These are the activations of a small network on made-up records, seen along a few directions, one row for each record.
Each row is followed by the record's values for the fields KIBO, TINI, KORO, FUR, NEDAK.
Not every record has every field; a missing one is left out.
[ 37.3 -27.8  40.4 -55.4  11.6 -12.1  56.4  50.8 -11.9  -8.5  -3.3  51.2
  -5.3 -28.7]
KIBO=gori, TINI=godan, KORO=naso, FUR=nef, NEDAK=muzer
[ 35.4  -7.9  -1.7 -56.5 -46.6  -9.7 -83.8  19.7 -34.0   1.7  64.2   2.4
  11.2  33.2]
KIBO=tuv, TINI=godan, KORO=naso, FUR=nef, NEDAK=gof
[ 20.4  -2.2 -12.1  -7.3  24.5 -28.3  10.1  -5.4  -7.8 -44.6 -27.5 -42.6
  70.0  10.9]
KIBO=tuv, TINI=voge, FUR=nef, NEDAK=muzer
[-13.6 -27.8  -2.0 -22.1  10.5   0.0  14.0 -42.0  55.4  19.9 -14.4  16.0
  -6.4 -11.9]
KIBO=gori, TINI=voge, FUR=rek
[  2.6 -30.1   6.9  -3.2 -43.7 -18.8  26.2 -39.9 -44.3 -41.2  11.1 -19.4
 -50.0 -30.9]
KIBO=gori, TINI=godan, KORO=naso, FUR=rek
[-13.5  30.8  30.2 -12.6 -12.0 -49.8  -1.2  84.6  15.4 -16.6  12.6  -6.3
  68.9 -23.0]
KIBO=gori, TINI=godan, KORO=naso, FUR=nef, NEDAK=muzer
[-41.2  21.8  15.2 -62.0 -17.8 -21.2  20.8 -23.0 -29.4 -14.8  22.2 -62.5
 -13.2  10.5]
KIBO=gori, TINI=godan, KORO=naso, FUR=rek
[-19.6  -8.3  31.7 -69.3   0.0 -34.9   0.8 -23.0 -42.7   2.3 -48.8 -15.3
  -1.7   7.9]
KIBO=gori, TINI=voge, FUR=nef, NEDAK=gep
[ 10.8  51.7  -8.4  -7.0  20.8  -6.4   0.9 -20.0 -45.0 -42.8 -51.4  46.2
 -19.7 -19.1]
KIBO=gori, TINI=voge, FUR=nef, NEDAK=muzer
[  0.4 -10.4  -3.5 -20.6 -19.4   8.1  28.4 -36.2  46.1  30.5 -28.2   1.9
 -10.4 -31.6]
KIBO=gori, TINI=voge, FUR=rek
[ 61.9 -32.4 -16.8   3.9  47.3 -16.7  -5.8  58.7 -31.9  16.6 -26.4  -9.5
 -70.0  -9.8]
KIBO=gori, TINI=godan, KORO=naso, FUR=nef, NEDAK=muzer
[  3.2  21.7  25.3 -55.3 -40.8 -37.1 -41.4  -0.5  -8.0   3.2  34.5  39.8
 -39.3 -28.0]
KIBO=gori, TINI=godan, KORO=naso, FUR=nef, NEDAK=gof
[ 47.2 -20.6 -13.3  68.0  43.0  59.7 -46.2  11.7 -23.0 -72.7  23.1 -28.1
  18.0 -27.4]
KIBO=tuv, TINI=godan, KORO=naso, FUR=nef, NEDAK=muzer
[ 10.8  24.4  -0.9  33.3   1.4 -63.4 -32.4  59.5  26.1 -11.6  32.7 -18.8
  30.9   5.8]
KIBO=gori, TINI=godan, KORO=naso, FUR=nef, NEDAK=muzer
[ 23.4 -36.1   2.2 -64.3 -45.7  34.7   5.4  -2.3 -23.8 -29.6  -8.0 -29.6
  25.0 -11.8]
KIBO=tuv, TINI=godan, KORO=naso, FUR=rek
[  4.7  20.1 -20.4   7.9  59.1 -40.7  -7.5  60.6 -10.7  36.5  -5.0   9.6
 -13.6 -21.0]
KIBO=gori, TINI=godan, KORO=naso, FUR=nef, NEDAK=muzer
[ 39.1  18.9 -25.3   4.0  29.4   2.3 -26.9 -35.3  26.8 -41.1  -7.1  35.8
 -54.7  37.4]
KIBO=gori, TINI=voge, FUR=nef, NEDAK=gep
[ -3.6 -16.1 -13.4 -26.9  17.9  18.3  27.6 -29.6  36.0  12.2 -13.4  41.0
  -5.2   2.7]
KIBO=gori, TINI=voge, FUR=rek
[-29.3  11.1 -11.8 -10.8  22.3  35.0 -20.4 -45.3   5.7  19.9  15.4 -54.8
  30.6  45.9]
KIBO=tuv, TINI=godan, KORO=naso, FUR=rek
[-70.4  26.8  13.5   3.2 -23.5  44.3  34.5  -6.3  29.4  22.5 -20.1 -18.7
 -21.0  13.9]
KIBO=gori, TINI=godan, KORO=zale, FUR=rek
[ 35.4   1.8  -1.1  17.5 -40.4  -4.6 -37.4 -25.0 -27.0 -19.1 -53.3  36.0
  43.5   3.8]
KIBO=tuv, TINI=voge, FUR=nef, NEDAK=gep
[-12.9  -4.3  31.5  -9.1 -61.9  34.8   6.4 -23.0  29.9  36.5   7.4 -26.3
  23.0 -33.2]
KIBO=tuv, TINI=godan, KORO=zale, FUR=rek
[-23.9 -26.8 -43.7  -1.9   0.0   3.2   5.9  23.1   4.8  31.8  27.4 -19.6
 -38.7 -45.3]
KIBO=gori, TINI=godan, KORO=zale, FUR=rek
[ 32.3  35.2  57.3 -32.6 -29.2 -12.6 -14.4  34.6  -2.5 -45.3  -1.6  27.8
 -19.0 -57.7]
KIBO=gori, TINI=godan, KORO=naso, FUR=nef, NEDAK=muzer
[ -3.5  15.9  41.1  12.0  76.3  -1.2 -23.0 -15.2  23.2 -19.3  43.5   4.3
   9.4 -41.9]
KIBO=gori, TINI=godan, KORO=naso, FUR=nef, NEDAK=muzer
[  5.2  25.8  -0.2 -18.9  45.1  11.5   2.6  11.9 -40.6   8.7 -37.5  42.2
  61.5 -20.6]
KIBO=gori, TINI=voge, FUR=nef, NEDAK=muzer
[ -7.2  21.2  74.5  33.5  63.5  -7.7  25.5 -29.5  -4.8 -26.9  -4.3  15.5
  -7.4  24.1]
KIBO=gori, TINI=godan, KORO=naso, FUR=nef, NEDAK=muzer
[ 63.4 -34.6  -6.9 -22.1 -34.1  25.3  33.9 -19.2 -46.0 -44.3  18.2  -3.4
 -33.4  -6.1]
KIBO=tuv, TINI=godan, KORO=naso, FUR=rek
[ 60.5  25.9 -34.9  -2.9  14.6  -1.1 -45.6 -21.8  37.6 -38.1  -0.1   0.5
 -24.8  20.8]
KIBO=tuv, TINI=voge, FUR=nef, NEDAK=gep
[ 13.0 -25.3 -59.2 -21.7  -1.4  26.7   8.1  -6.3  24.3   6.5 -30.1   3.8
   2.4 -29.1]
KIBO=tuv, TINI=voge, FUR=rek
[ 13.8  23.8 -52.1 -35.6  -3.8   8.3  41.6  -0.3  25.9  11.1 -20.8   1.9
  -6.7 -14.4]
KIBO=gori, TINI=voge, FUR=rek
[-30.8 -19.2  -2.4 -23.9  15.8 -46.8 -24.8   8.2 -11.6 -34.6 -36.6  19.1
  35.2  46.0]
KIBO=gori, TINI=voge, FUR=nef, NEDAK=gep
[ -9.6  30.0 -29.5  -6.3 -17.4 -15.0 -83.3  -6.7  31.3  24.0 -35.3  14.6
 -22.6  21.4]
KIBO=gori, TINI=voge, FUR=nef, NEDAK=gof
[-25.8  59.4  54.6  43.1 -34.5  42.6  -8.3 -10.8 -28.7  32.4 -24.1   4.4
 -24.8  47.9]
KIBO=gori, TINI=godan, KORO=zale, FUR=nef, NEDAK=gep
[  7.3 -24.7  -5.3  32.0 -13.1 -38.5  22.3   3.5 -12.2 -19.8 -75.0  26.0
 -21.1  61.0]
KIBO=gori, TINI=voge, FUR=nef, NEDAK=gep
[ 20.8  -6.4  31.4   6.4  18.3 -43.1  49.3  44.8  35.3 -18.6  48.2 -34.5
   5.8 -38.2]
KIBO=gori, TINI=godan, KORO=naso, FUR=nef, NEDAK=muzer

Which values does each new row have?
[-10.5  13.0  24.2 -13.9 -41.6  17.4  36.4  -4.2  43.0  39.3  22.4 -20.2
  -2.7 -35.2]
KIBO=gori, TINI=godan, KORO=zale, FUR=rek
[-27.9 -16.8 -17.1 -11.5  19.9 -45.2 -17.5   9.9  25.2  67.5 -12.3  36.2
 -18.7  13.8]
KIBO=gori, TINI=voge, FUR=nef, NEDAK=gof
[ 35.3   1.2 -39.7  -7.6   2.5   0.3  11.4 -26.9  60.9   9.1  12.1   2.2
   9.6  -6.6]
KIBO=tuv, TINI=voge, FUR=rek
[ 79.5   2.6  30.5  40.7  29.1   2.0  -0.8  55.0  38.9 -39.9  37.5 -15.6
   2.8  -1.9]
KIBO=tuv, TINI=godan, KORO=naso, FUR=nef, NEDAK=muzer
[ 11.8 -21.7 -14.7 -18.2  10.4  22.4  13.4 -45.1  22.0  14.3   2.6  29.7
  41.7  18.9]
KIBO=tuv, TINI=voge, FUR=rek
[ 17.5   1.8 -18.3  15.6  39.6 -46.2 -53.6  12.1  17.5   9.7 -51.5 -31.0
  -6.2 -27.3]
KIBO=gori, TINI=voge, FUR=nef, NEDAK=muzer
[  9.7   0.7  15.9   5.3  57.7  59.1 -48.9  -1.2  -2.6  -8.8 -21.2 -71.6
  19.2  55.6]
KIBO=tuv, TINI=godan, KORO=naso, FUR=nef, NEDAK=muzer
[ 61.0  -9.8 -26.5  30.3  49.0 -48.5 -21.8  41.2 -63.6  28.7   2.5 -24.8
 -12.5  17.7]
KIBO=gori, TINI=godan, KORO=naso, FUR=nef, NEDAK=muzer
[-52.5 -20.7 -31.2 -13.5 -18.3  37.6  26.5  38.2  15.0  16.5   6.6  32.7
   5.3   9.7]
KIBO=gori, TINI=godan, KORO=zale, FUR=rek
[  1.3  26.9  17.4   4.9  42.8 -18.7  75.5  -3.4 -44.2 -18.1  12.2 -35.3
 -25.8  -7.9]
KIBO=gori, TINI=godan, KORO=naso, FUR=nef, NEDAK=muzer
[-39.1 -35.2 -20.1   3.3 -54.4  22.8  -7.9   3.8 -27.4  18.9  15.5   5.2
  56.4 -10.4]
KIBO=tuv, TINI=godan, KORO=zale, FUR=rek
[-31.0 -15.1 -18.3   7.9  16.8 -14.4  -3.8 -78.6   5.6  13.7   0.8  -4.5
   8.3   8.8]
KIBO=gori, TINI=voge, FUR=rek
[ 41.2  31.4 -20.9  35.4  38.9 -74.3  -6.2  34.9 -46.9  28.2  15.8  -8.5
 -24.4  17.1]
KIBO=gori, TINI=godan, KORO=naso, FUR=nef, NEDAK=muzer
[ -6.6 -22.0  31.0 -29.2  31.1 -33.3  -9.1 -32.7 -34.8 -41.9 -55.0   8.8
   7.6 -20.5]
KIBO=gori, TINI=voge, FUR=nef, NEDAK=muzer
[ 30.5   3.4  22.3 -21.2 -16.8  26.7  66.7 -15.6  36.4   0.3  15.9  16.0
 -35.1  -6.4]
KIBO=gori, TINI=godan, KORO=naso, FUR=rek
[ -6.5   5.5  80.8  28.5 -13.2  -8.1  31.4 -10.0  -7.0 -37.5  20.4 -38.5
   7.5  18.8]
KIBO=gori, TINI=godan, KORO=naso, FUR=nef, NEDAK=muzer
[ 23.9 -21.1  -8.3  41.5 -38.4  40.8  27.0  14.4  50.0  -9.8  42.9  -3.2
  -6.6  -5.8]
KIBO=tuv, TINI=godan, KORO=zale, FUR=rek
[ 18.6 -23.8  17.8 -13.1 -14.1  51.3  30.5  -6.0  26.4 -55.2  39.8  -7.5
 -28.8  14.4]
KIBO=tuv, TINI=godan, KORO=naso, FUR=rek
